A small network was shown many inputs. Here are its activations along a few directions, one row for each input.
Each table varies a few parts of the input and shows all the possible inputs, shuffled.
Descriptions start from the smaller parts, as in this example, which fits no table here: line(4) and (point or ring(9) or (values(3) and ring(8))).
Shared parts are said once, and a part with two or three values counts as separate values.
(in the rows, 128 means zero)

Other details of the inputs vary at random and push rows far along two fixed directions, the same in every table; ignore that.

A family of inputs:
x1: [127 124 134 150 142 148 115 115 145 110 143 133 118 160 138]
x2: [120 145 112 117 142 134 140 128 120 136 133 113 124  89 124]
x3: [125 145  99 111 128 134 134 119 110 135 125 127 123 116 109]
x4: [119 114 148 145 164 126 103 106 166  90 161 133 134 175 205]
x5: [119 137 107 120 134 109 151 120 111 149 132 113 118  78 116]
x6: [123 131 116 131 113 124 153 124 109 153 119 118 111  96  87]
x7: [122 116 132 152 133 121 129 110 134 127 138 133 118 146 133]
x8: [123 128 132 144 141 141 128 117 134 116 138 128 122 147 133]
x9: [128 135 111 120 133 138 114 117 126 125 132 136 125 140 130]
x10: [127 104 140 173 146 127 101  94 160 106 155 149 114 190 167]
x11: [173 117 199 118  74 145 115 223 133 112  55 145 195 146 102]
x12: [116 138 111 119 135 105 154 122 108 153 128 112 120  73 118]
x13: [124 142 110 132 134 145 148 120 114 133 127 119 112 109  95]
x14: [122 117 118 134 131 111 113 102 133 127 139 143 123 158 152]
x15: [121 118 130 143 148 112 115 107 145 124 151 132 123 136 166]
x16: [128 130 115 131 113 126 152 128 111 151 121 119 110  98  83]
x17: [135 175 110 147 141 151 141 128  82 112  72 140 165 111 105]
x18: [126 116 115 138 133 113 111 101 136 122 143 145 122 162 150]
x19: [122 146 103 110 128 131 135 124 107 137 121 124 124 112 113]
x20: [129 136 102 110 109 121 135 128 103 159 118 129 118  98  91]
x21: [158  96 203  87  90 141 113 215 173 113 125 115 158 139 135]
x22: [121 139  97 116 119 111 140 116  99 156 120 126 119 101 104]
x23: [153 107 198  78  85 138 125 221 158 126 113 107 159 114 122]
x24: [126 126 125 125 137 131 109 112 138 112 138 138 130 164 155]
x25: [124 127 131 143 138 142 127 115 136 116 137 127 119 149 134]
x26: [118 119 132 133 141 106 129 114 137 128 143 124 125 122 158]
Each input here is: values(2) and (point or (values(3) and line(4))).
- The inputs of x23 and x12 match in every part but the values(2) part. If x21 is changed in the same way as x23 into x12, which row does it become? => x5
- Which other rows does x26 become when the values(2) part takes its other values? List them by row number. => x4
- Which other rows does x14 become when the values(3) part takes its other values? List them by row number. => x6, x26
- Which other rows does x20 become when the line(4) part takes its other values? List them by row number. => x14, x18, x22
